These are the activations of a small network on made-up records, seen along a few directions, one row for each record.
Each row is followed by the record's values for the fields Lomo, Peb, Lik, Gib.
Other fields move the rows too, some of them a lot.
In the rows, zero is written as 500.
Strong random noise was added to every row along 6 fixed directions; ignore it. To show where, here is one row again and again, with new noise each time:
[556 542 538 602 558 427 635 472 450 315 365 465 707 541 567 693 474 483
 567 463 459 499]
[639 546 587 500 385 365 550 490 516 387 377 674 507 451 456 742 452 563
 648 497 550 528]
[691 334 633 326 257 413 461 572 525 625 453 635  45 433 338 378 541 534
 545 492 466 409]
[635 425 465 714 465 522 544 329 459 257 405 471 601 462 559 725 488 500
 514 541 426 484]
[434 544 420 752 620 574 344 313 443 538 699 469 554 552 494 350 499 396
 385 687 501 635]
[545 424 488 707 515 603 500 324 495 301 331 377 658 388 577 574 474 446
 394 575 484 535]
[634 373 924 309 563 235 780 741 370 528  85 338 402 674 497 458 686 269
 690 290 413 459]
[620 540 671 426 481 317 758 614 482 291 164 511 682 509 551 794 469 523
 674 345 487 449]

[499 438 613 571 500 412 545 481 401 501 341 527 466 573 507 587 633 363
 610 491 485 655] -> (Lomo d1; Peb c1; Lik p1; Gib y2)
[302 583 436 361 573 468 625 658 457 590 452 488 554 459 471 269 439 527
 405 455 417 465] -> (Lomo d4; Peb c4; Lik p3; Gib y2)
[515 521 593 486 552 413 600 537 429 454 412 485 529 548 497 553 546 432
 600 493 457 543] -> (Lomo d4; Peb c3; Lik p1; Gib y1)
[672 542 674 455 436 256 490 537 453 555 544 691 364 624 394 678 564 459
 789 498 563 553] -> (Lomo d3; Peb c3; Lik p4; Gib y1)
[560 442 697 428 385 407 453 529 606 515 168 556 470 231 419 430 443 429
 497 641 663 623] -> (Lomo d2; Peb c3; Lik p1; Gib y2)
[437 686 436 369 435 526 635 557 611 292 303 613 799 377 568 876 341 749
 527 296 607 453] -> (Lomo d6; Peb c2; Lik p3; Gib y1)
[436 604 607 390 578 501 549 634 652 483 324 368 750 413 560 412 374 505
 443 505 659 520] -> (Lomo d2; Peb c1; Lik p2; Gib y1)
[342 674 386 442 520 567 471 546 638 473 454 520 732 287 493 373 254 637
 295 572 609 507] -> (Lomo d3; Peb c3; Lik p3; Gib y3)
[621 416 574 528 454 477 440 449 471 560 600 511 304 602 469 494 600 439
 573 517 479 498] -> (Lomo d5; Peb c3; Lik p2; Gib y1)
[810 187 831 597 463 469 510 389 410 411 261 286 263 612 509 583 768 224
 662 504 444 523] -> (Lomo d5; Peb c3; Lik p2; Gib y4)
[605 365 451 305 277 434 500 601 456 656 678 678  42 602 390 515 598 619
 612 345 373 337] -> (Lomo d1; Peb c2; Lik p1; Gib y2)
[639 403 488 425 311 624 380 437 668 444 414 511 409 274 471 547 446 587
 475 576 634 441] -> (Lomo d4; Peb c2; Lik p4; Gib y3)
[353 708 696 313 490 459 374 577 540 737 481 727 476 601 443 629 601 473
 665 376 830 781] -> (Lomo d6; Peb c1; Lik p2; Gib y3)
[596 496 581 242 338 260 636 711 471 571 416 716 262 489 354 529 496 586
 683 414 433 399] -> (Lomo d4; Peb c3; Lik p3; Gib y2)
[271 698 383 474 456 608 330 426 578 589 523 713 590 279 433 434 385 579
 366 616 700 701] -> (Lomo d6; Peb c3; Lik p3; Gib y2)
[673 370 618 510 444 460 505 505 540 444 439 411 392 440 490 453 512 433
 555 612 478 458] -> (Lomo d2; Peb c1; Lik p3; Gib y1)
[484 455 532 259 397 508 701 692 557 438 246 452 501 421 530 517 437 620
 441 290 453 328] -> (Lomo d5; Peb c3; Lik p1; Gib y3)
[366 744 530 465 645 551 555 535 594 380 380 453 915 421 611 651 388 535
 503 486 680 601] -> (Lomo d6; Peb c1; Lik p2; Gib y1)
[529 557 307 735 571 641 497 295 442 275 730 460 688 664 625 831 519 564
 532 463 422 466] -> (Lomo d6; Peb c3; Lik p2; Gib y4)
[463 686 755 342 549 112 476 718 452 807 510 755 376 589 285 276 504 367
 716 613 631 711] -> (Lomo d2; Peb c3; Lik p3; Gib y2)
[574 359 506 455 339 554 487 462 448 513 503 568 227 502 460 580 593 529
 520 411 423 439] -> (Lomo d6; Peb c3; Lik p1; Gib y3)
[615 507 724 352 404 337 552 604 591 483 214 597 489 341 462 596 472 498
 633 494 629 539] -> (Lomo d3; Peb c5; Lik p2; Gib y3)
[678 273 490 855 519 494 423 226 342 378 538 419 413 560 529 599 655 299
 537 666 352 554] -> (Lomo d3; Peb c3; Lik p1; Gib y2)
[466 700 289 542 532 409 512 535 522 455 761 663 682 552 499 634 347 651
 566 553 489 447] -> (Lomo d3; Peb c3; Lik p1; Gib y2)
[364 540 377 625 755 584 432 467 415 625 823 275 593 699 542 183 523 372
 361 576 409 468] -> (Lomo d3; Peb c3; Lik p4; Gib y1)
[309 624 639 480 552 321 486 567 415 695 362 681 499 526 390 374 541 381
 553 533 600 787] -> (Lomo d1; Peb c4; Lik p3; Gib y2)
[546 484 491 483 581 491 486 549 474 582 720 397 451 690 528 430 559 456
 554 458 460 406] -> (Lomo d3; Peb c1; Lik p4; Gib y3)
[496 461 503 447 558 443 594 611 416 610 642 461 374 676 511 379 581 482
 548 396 351 393] -> (Lomo d5; Peb c5; Lik p2; Gib y3)
[532 561 784 275 360 284 538 627 515 590 155 754 391 359 373 603 526 465
 667 444 672 647] -> (Lomo d6; Peb c3; Lik p3; Gib y2)
[598 260 599 383 287 449 567 554 447 566 291 569 128 381 405 400 582 502
 490 416 370 408] -> (Lomo d5; Peb c4; Lik p3; Gib y2)
[540 238 387 685 375 627 365 277 343 541 591 539 158 553 487 548 706 434
 427 471 342 521] -> (Lomo d6; Peb c3; Lik p1; Gib y2)
[438 559 674 427 450 470 419 495 500 621 384 656 426 464 462 583 604 442
 607 452 675 716] -> (Lomo d6; Peb c5; Lik p2; Gib y3)
[386 403 370 456 379 601 486 496 454 583 474 569 303 402 470 380 506 589
 311 392 389 436] -> (Lomo d6; Peb c4; Lik p3; Gib y2)
[523 464 545 522 584 574 413 432 456 574 652 414 372 638 479 411 619 402
 502 515 482 525] -> (Lomo d6; Peb c2; Lik p2; Gib y4)
[544 543 633 595 469 459 362 404 611 480 353 599 540 213 428 419 398 439
 466 805 666 707] -> (Lomo d5; Peb c5; Lik p1; Gib y1)
[673 355 405 652 409 370 680 430 311 314 501 582 390 622 511 776 591 529
 663 415 211 368] -> (Lomo d5; Peb c4; Lik p3; Gib y2)
[512 559 551 370 487 336 534 666 485 656 664 606 322 588 396 336 457 540
 560 494 443 440] -> (Lomo d2; Peb c3; Lik p1; Gib y1)
[772 386 716 353 373 384 494 561 497 551 506 575 189 601 433 646 643 453
 749 448 535 436] -> (Lomo d6; Peb c1; Lik p2; Gib y3)
[421 480 607 606 450 552 489 369 494 386 102 542 658 241 539 645 495 445
 422 499 612 694] -> (Lomo d6; Peb c4; Lik p3; Gib y2)
[324 368 686 441 652 541 669 599 394 533  82 238 597 553 618 389 675 291
 405 281 448 573] -> (Lomo d1; Peb c5; Lik p2; Gib y3)
[682 437 741 618 374 349 373 348 450 537 392 716 322 524 427 747 673 352
 756 581 646 745] -> (Lomo d5; Peb c2; Lik p1; Gib y2)
[490 355 475 460 655 583 538 578 451 605 619 180 407 644 544 141 605 370
 386 494 331 330] -> (Lomo d4; Peb c5; Lik p4; Gib y3)
[277 696 841 370 885 430 546 711 498 707 323 219 800 592 570 131 549 191
 463 512 688 692] -> (Lomo d6; Peb c1; Lik p2; Gib y1)
[661 451 428 697 435 530 498 341 541 253 479 500 630 454 582 816 454 569
 555 544 491 469] -> (Lomo d2; Peb c1; Lik p2; Gib y1)
[387 647 542 449 516 544 347 504 622 636 541 572 560 399 464 368 430 493
 446 630 717 663] -> (Lomo d5; Peb c1; Lik p2; Gib y1)

Which values does each new row have?
[149 647 448 459 779 496 574 623 366 686 546 375 673 651 510 157 537 360
 365 465 439 608] -> (Lomo d4; Peb c3; Lik p3; Gib y2)
[329 477 450 676 649 568 600 393 308 428 363 385 670 591 614 559 633 362
 428 394 376 603] -> (Lomo d6; Peb c4; Lik p3; Gib y2)
[598 545 284 673 588 544 596 430 515 235 706 389 762 545 634 692 364 627
 509 544 354 303] -> (Lomo d3; Peb c1; Lik p2; Gib y1)
[265 722 526 449 708 591 522 552 500 548 532 429 763 667 584 540 519 488
 480 345 616 624] -> (Lomo d6; Peb c2; Lik p2; Gib y4)
[578 341 487 618 375 482 341 329 407 585 561 641 182 448 369 442 616 410
 515 651 444 604] -> (Lomo d4; Peb c3; Lik p3; Gib y2)
[349 530 550 673 577 488 396 352 355 595 447 591 506 498 471 478 614 337
 476 557 539 769] -> (Lomo d6; Peb c4; Lik p3; Gib y2)
[467 609 571 421 421 458 361 481 558 618 492 693 406 399 364 442 471 500
 544 621 676 679] -> (Lomo d4; Peb c3; Lik p3; Gib y1)
[400 389 466 653 383 619 398 291 426 458 253 605 443 318 502 618 576 468
 367 476 528 683] -> (Lomo d6; Peb c4; Lik p3; Gib y2)
[ 96 697 349 519 708 585 585 548 404 570 457 467 802 531 579 363 458 498
 289 380 469 612] -> (Lomo d6; Peb c4; Lik p3; Gib y2)
[412 561 309 570 607 423 646 543 386 437 618 497 646 609 532 516 437 556
 467 445 303 391] -> (Lomo d3; Peb c3; Lik p3; Gib y2)
[709 441 419 637 362 423 437 369 511 380 620 635 391 440 408 626 432 572
 584 671 444 451] -> (Lomo d2; Peb c3; Lik p3; Gib y1)
[560 535 648 437 671 323 773 690 475 374 283 292 789 653 620 603 518 414
 665 369 453 411] -> (Lomo d2; Peb c5; Lik p4; Gib y3)
[466 403 321 494 522 523 536 519 317 637 836 500 234 813 505 466 678 512
 519 320 239 343] -> (Lomo d6; Peb c2; Lik p1; Gib y2)
[503 361 509 749 526 478 464 302 301 484 435 529 403 531 492 545 659 335
 481 541 366 622] -> (Lomo d6; Peb c4; Lik p3; Gib y2)
[483 274 516 467 382 569 508 469 404 558 330 475 225 395 470 382 618 450
 381 409 368 461] -> (Lomo d6; Peb c4; Lik p3; Gib y2)
[156 844 607  94 596 364 555 849 523 855 525 698 525 607 397 282 443 549
 506 318 674 625] -> (Lomo d6; Peb c3; Lik p1; Gib y3)
[482 608 487 500 566 435 520 532 496 492 551 515 641 584 515 568 461 512
 556 464 539 498] -> (Lomo d3; Peb c3; Lik p4; Gib y1)
[456 489 399 236 466 617 670 696 611 439 441 346 556 464 538 409 368 690
 364 303 423 207] -> (Lomo d5; Peb c3; Lik p4; Gib y4)
[539 307 385 752 424 757 378 225 559 324 356 372 548 232 582 510 489 483
 292 657 491 536] -> (Lomo d5; Peb c5; Lik p2; Gib y3)
[613 625 491 542 457 383 561 470 540 317 447 683 674 408 521 850 411 614
 670 528 551 502] -> (Lomo d6; Peb c5; Lik p2; Gib y3)
[716 328 663 428 338 331 613 560 446 452 319 562 260 532 422 630 579 494
 650 394 399 400] -> (Lomo d2; Peb c3; Lik p3; Gib y1)
[286 311 414 744 545 777 404 240 365 491 296 338 501 385 576 366 651 330
 200 506 423 673] -> (Lomo d6; Peb c4; Lik p3; Gib y2)
